A small network was shown many inputs. Here are its activations along a few directions, one row for each input.
In each table, some parts of the input vary, and every possible input appears once, in random order.
A made-up example of a description, with smaller parts first: line(6) and (point or line(9) or (values(2) and ring(8))).
Shared parts are said once, and a part with two or three values counts as separate values.

Other details of the inputs shift rows strongly along two fixed directions, in all tables alike. That doesn't count.

Table:
R1: [17, -10, 20, -12, 22, 8, 0, 6, -6, -16, -4]
R2: [8, 3, 14, 8, 18, 7, 20, -2, 1, -30, -4]
R3: [27, -6, 10, -6, 14, 21, -8, -5, -4, -10, -14]
R4: [19, -15, 16, -1, 6, 15, -13, -1, 3, -30, -4]
R5: [13, -33, -13, 8, -25, 22, -1, -3, -16, -3, 18]
R6: [11, -15, 17, -18, 21, 8, 5, 9, 2, -16, -9]
R7: [8, 8, 3, 2, 17, 6, 20, -2, -12, -31, -11]
R8: [-19, -29, -36, 14, -59, -11, -5, 0, -27, 41, 44]
R9: [-22, -32, -23, 4, -54, -11, 7, 1, -4, 65, 55]
R10: [16, -18, 0, -4, 4, 19, -12, -1, 6, -28, -18]
R11: [11, -16, -2, -10, 6, 13, -8, 4, -5, -30, -21]
R12: [-39, -33, -60, 28, -85, -8, 45, -3, -27, 73, 72]
R13: [11, -10, 5, -23, 20, 7, 5, 10, -11, -17, -17]
R14: [5, -10, -15, -2, -12, 23, 33, 7, -14, 18, 10]
R15: [17, -5, 9, -17, 21, 7, 1, 6, -19, -17, -12]
R16: [17, -9, 4, -18, 14, 15, 1, 4, -6, -12, -23]
R17: [19, 7, 5, -4, 16, 26, 13, 0, 10, -7, -17]
R18: [2, -1, 11, 3, 17, 7, 25, 1, 9, -30, -8]
R19: [21, -11, 6, -12, 13, 21, -4, -1, 5, -10, -19]
R20: [13, 9, 2, 8, 11, 13, 16, -7, -7, -27, -17]
R21: [2, -29, -14, -3, -16, 7, 5, 7, -30, -9, 19]
R22: [-52, 85, 16, 3, 19, -95, -68, -2, 58, 42, -29]
R23: [23, -4, 8, -12, 15, 15, -4, 0, -15, -12, -18]
R24: [-51, -39, -47, 26, -81, 8, 22, -3, -41, 84, 93]
R25: [-9, -3, 10, -7, 20, 30, 2, 0, -2, -21, -11]
R26: [9, 8, 4, -15, 23, 12, 22, 11, -6, -13, -15]
R27: [24, -9, 21, -9, 16, 16, -4, -1, 2, -13, -5]
R28: [16, 4, 16, -6, 18, 22, 17, 4, 15, -10, -8]
R29: [22, 9, 19, -1, 19, 21, 12, 0, 7, -10, -3]
R30: [-42, 88, 5, 25, 6, -87, -75, -25, 53, 27, -35]
R31: [-53, 83, 12, 18, 7, -93, -68, -19, 68, 27, -31]
R32: [2, 4, -1, -3, 17, 6, 25, 2, -4, -31, -16]
R33: [25, 11, 9, 2, 17, 25, 9, -3, 1, -8, -12]
R34: [-3, -40, -7, -3, -17, 9, 11, 10, -10, -6, 23]
R35: [-55, 76, -8, 10, -9, -92, -57, -4, 23, 65, -2]
R36: [12, 3, 0, 8, 10, 19, 17, -9, 12, -25, -18]
R37: [16, 7, 19, -4, 25, 13, 17, 7, -1, -13, -2]
R38: [6, -16, -1, -16, 12, 5, -4, 9, -10, -34, -15]
R39: [-18, 25, 16, 1, 12, -47, -53, -1, 21, -7, -16]
R40: [-17, -4, -33, 15, -48, -6, 20, 1, -24, 65, 46]
R41: [14, 5, 15, 11, 12, 15, 16, -9, 9, -28, -4]
R42: [-26, -39, -28, 12, -62, -11, -1, 1, -3, 45, 55]
Each input here is: values(2) and (point or (line(4) and ring(5))).
Changing only the values(2) part turns R15 into R13. The same change can be made to R5. Which row results? -> R10
Start at R7 and move only the ring(5) part, one step at a time. The first step leads to R20. Which rows follow, in order? -> R30, R41, R2
Which other rows does R31 become when the line(4) part takes its other values? List them by row number. -> R9, R28, R42
Start at R37 and move only the ring(5) part, one step at a time. The first step leads to R35. Which rows follow, in order? -> R40, R33, R29
Which other rows does R18 become when the values(2) part takes its other values? List them by row number. -> R2
